A small network was shown many inputs. Here are its activations along a few directions, one row for each input.
Each table varies a few parts of the input and shows all the possible inputs, shuffled.
A made-up example of a description, with smaller parts first: one of 6 places along a line, together with either a single point or one of 9 places along a line or (one of 2 separate values, together with one of 5 places around a ring).
Shared parts are said once, and a part with two or three values counts as separate values.
In the rows, 128 means zero.

Other details of the inputs shift rows strongly along two fixed directions, in all tables alike. That doesn't count.

Rows:
R1: [ 76 121 128 118 199 142 114 116 114 111 112 118  88 134  61]
R2: [ 84 110 166 111 127 105  92 123 139  86 103 130 130 128  92]
R3: [142 159 125 123 172 150 166 100 120 125 172 146 108  96 105]
R4: [ 87 111 109 141 165 115 123 116 126  99 145 145  66 155  69]
R5: [ 87 109 143 156 116 111 103 148 142  94 128 127 109 130  73]
R6: [ 63 100 130 149 143 115  74 135 118 108  85 125 113 160  90]
R7: [ 67 147 113 155 137 161 121 132  88  99 133 124 126 119  81]
R8: [148 114 106 153  65 130 140 150 125 162 131 100 167 145 194]
R9: [178 135 148  91 169 104 183 112 182 106 177 166  73  96 106]
R10: [ 89 131 149 130 148 114 124 119 149  86 135 155  73 131  63]
R11: [ 80 123 154 133 114 109 111 128 143  75 129 136 117 136  53]
R12: [ 72 103 156 155 140 147  67 122 105  96  91 105 129 145  72]
R13: [103 120 128 118 166 155 128 133 108 124 124 110 107 130 103]
R14: [155 132 123 121 160 160 180 123 131 117 167 133  87 121 103]
R15: [243 148 134  87 147 137 182  99 146 186 168 149 158  71 214]
R16: [144 138  89 141  72 131 137 141 111 166 135 114 164 140 188]
R17: [116 120  91 171  64 126 111 155 105 152 109  87 168 155 172]
R18: [122 137 133 136  49 125 117 141 117 139  99 107 186 136 148]
R19: [182 139 142  78 197 102 164 104 164 127 147 183  77 115 128]
R20: [251 155 130 109 126 154 208 110 147 166 187 130 137  95 187]
R21: [110 137 134 179  55 166  86 143  86 127 115  82 185 127 130]
R22: [108 124 101 127 105 127  99 139 113 143 108 119 150 148 165]
R23: [161 101 126  95 205 102 158 109 155 128 156 164  67 134 123]
R24: [ 82 133 154 128 195 134  95 105 120 100 121 135 110 113  62]
R25: [163 127 166  65 190 103 167  94 170 123 144 188  79 112 109]
R26: [ 88  98 143 125 192 142 117 126 115  92 116 137  82 144  55]
R27: [ 96  93 134 150 147 107 125 130 154  91 146 120  82 144  70]
R28: [ 94 124 113 179  32 137  94 170 106 145  98  79 198 160 172]
R29: [114 125 118 121 154 114 103 128 130 123 117 153 110 140 112]
R30: [ 96 114 158 144 143 144  84 117 111 112 114 127 136 125  92]
R31: [151 158 112 164  45 165 113 143  89 159 125  84 211 103 180]
R32: [232 143 113 118 101 162 199 126 135 170 166 117 149 105 199]
R33: [102 110 155 121 132 107  97 139 142  97 109 132 122 127 102]
R34: [142 134 145  93 225 131 156  84 133 124 156 167  86  91  95]
R35: [ 94 128 151 108 135 105  99 114 123 111  94 143 125 141  96]
R36: [157 135 110 127  90 124 117 146 129 170  97 112 168 126 202]
R37: [ 92 125 136 108 181 104 104 107 133  97 116 169  86 137  78]
R38: [118 149 124 134  72 122 121 129 113 132 112 121 169 142 130]
R39: [121  94 117 156  69 118  92 162 116 141  98  78 181 144 190]
R40: [160 142 144  62 198 103 161  78 159 124 148 190  79 114 109]
R41: [ 97 142 117 164  55 121  98 154 101 132  95 107 175 141 147]
R42: [ 93 130 105 170  60 127  97 157 104 144 104  94 156 147 150]
R43: [ 95  98 149 118 170 112 108 131 139 101 120 149  87 153  98]
R44: [178 118 152  86 198 138 167 105 146 123 164 147  76 117 114]
R45: [222 158 101  99 136 166 227 128 130 173 184 127 126  97 190]
R46: [ 78 161 114 188  51 166  73 147  73 134  97  70 206 116 134]
R47: [117 151  95 155  59 128 110 140 108 141  99 110 182 137 160]
R48: [ 62 138 113 164 124 123  93 132 118 102 113 145 109 153  69]
R49: [145 121 114 156  36 131 126 166 132 155 123  79 189 134 196]
R50: [ 75 126 139 157 118 122 101 144 132 102 118 133 110 148  79]
R51: [226 173 110  83 120 120 208 100 155 174 169 164 152 107 186]
R52: [171 104 138  92 196 105 170 109 165 131 162 157  70 131 139]
R53: [ 99 140 108 169  58 126  97 160 106 141 100 101 170 149 146]
R54: [ 71  88 146 144 131 110  75 149 131  95 100 110 122 150  90]
R55: [184 126 125 118  98 116 135 152 155 157 117 113 171 116 204]
R56: [167 152  95 128 101 167 174 135 103 168 146  99 151 103 173]
R57: [ 89 122 157 125 137 109  97 125 134 103  97 132 114 138 111]
R58: [232 140 129  83 139 116 186 128 173 185 148 155 131  96 226]
R59: [ 88  99 117 124 191 108 111 111 134 106 125 145  78 157  82]
R60: [218 149 105  78 160 154 199 109 128 179 164 137 144  76 216]
Each input here is: one of 2 separate values, together with either one of 10 places around a ring or (one of 4 places along a line, together with one of 5 places along a line).
Question: Changing only the choice among 2 separate values turns R42 into R6. The same change can be made to R28. Which row results?
Answer: R43
Question: Start at R45 and move only the place on the ring of 10, one step at a time. The first step leads to R14. Which rows follow, in order?
Answer: R32, R20, R21, R31, R46, R3, R7, R56
Question: Change only the place on the line of 4 in R41. List by row number the other rows that result.
Answer: R9, R10, R47
Question: Change only the place on the line of 5 in R40. List by row number the other rows that result.
Answer: R22, R29, R37, R59
Question: Change only the choice among 2 separate values in R24. List by row number the other rows that result.
Answer: R46

Rows:
R61: [169 140 124 105 126 143 154 126 113 165 131 117 160 110 182]
R62: [171 138 124 109  92 114 147 146 152 153 134 125 156 117 190]
R63: [113 118 123 136  77 113 122 153 129 125 108 110 152 140 150]
R64: [ 83 137 140 136 131 138  98 118 112 100 111 127 126 128  81]
R65: [105 100 175 160 110 142 101 137 132  86 128 113 126 133  66]
R66: [178 115 115 115 107 112 129 133 125 159 116 120 158 135 202]
R67: [113 129 130 133  84 112 105 144 131 127  99 121 170 129 153]
R68: [170 116 113 117 103 122 140 133 140 168 120 115 152 147 195]
R69: [ 85 122 129 150 140 135 105 128 118 104 130 121 118 130  88]
R70: [171 112 149  78 215  93 156  88 176 126 157 186  57 114 121]
R71: [173 133 141  83 219 124 183  88 160 123 178 173  66  96  93]
R72: [126 134 102 157  91 135 131 147 117 142 129 116 135 140 134]
R73: [174 161 111 120  88 135 157 122 125 156 137 139 157 117 166]
R74: [ 91 137 126 147 124 123 119 120 119 112 132 140 112 138  75]
R75: [170 122 135  89 228 133 187 106 154 129 169 165  50 110 106]
R76: [ 78 119 150 134 126 100  78 137 130 102  89 134 130 137  95]
R77: [174 143 110 136 109 140 160 136 136 160 149 113 137 118 176]
R78: [119 124 115 141 117 144 117 136 110 133 126 110 153 123 141]
R79: [ 78 114 134 140 155 141 102 133 102 108 113 121 119 137  93]
R80: [170 141 130 106 196 115 196  97 164 121 190 185  52 112  93]
R81: [121 127 111 153 102 143 117 147 113 137 122  96 146 130 143]
R82: [167 144 118 119 109 137 152 123 128 156 143 116 157 104 170]
R83: [ 91 137 136 149 132 129 111 121 120 108 129 125 119 132  83]
R84: [ 78 106 127 141 114 111 104 140 129  98 103 115 110 159  92]
R85: [ 82 100 126 133 122 114  99 143 128 103 111 118 109 170  99]
R86: [ 91 112 121 149 148 140 108 134 113 109 120 116 110 137  91]
R87: [ 90 131 130 158 136 132 113 127 121 103 134 126 113 135  91]
R88: [118 139 123 127 108 147 106 127 104 129 107 115 168 125 135]
R89: [167 127 129 107 104 114 119 133 138 164 118 131 163 121 203]
R90: [171 161 124 119 101 142 151 122 129 154 136 127 157 112 170]
R91: [ 85 128 144 121 150 146  99 122  99 109  99 132 129 132  90]
Question: Describe the family of inputs behind these rows.
Answer: either a single point or one of 10 places around a ring or (one of 4 places along a line, together with one of 5 places along a line)
Question: Start at R62 and move only the place on the ring of 10, one step at a time. The first step leads to R63. Which rows follow, in order?
Answer: R84, R85, R68, R66, R70, R89, R76, R67
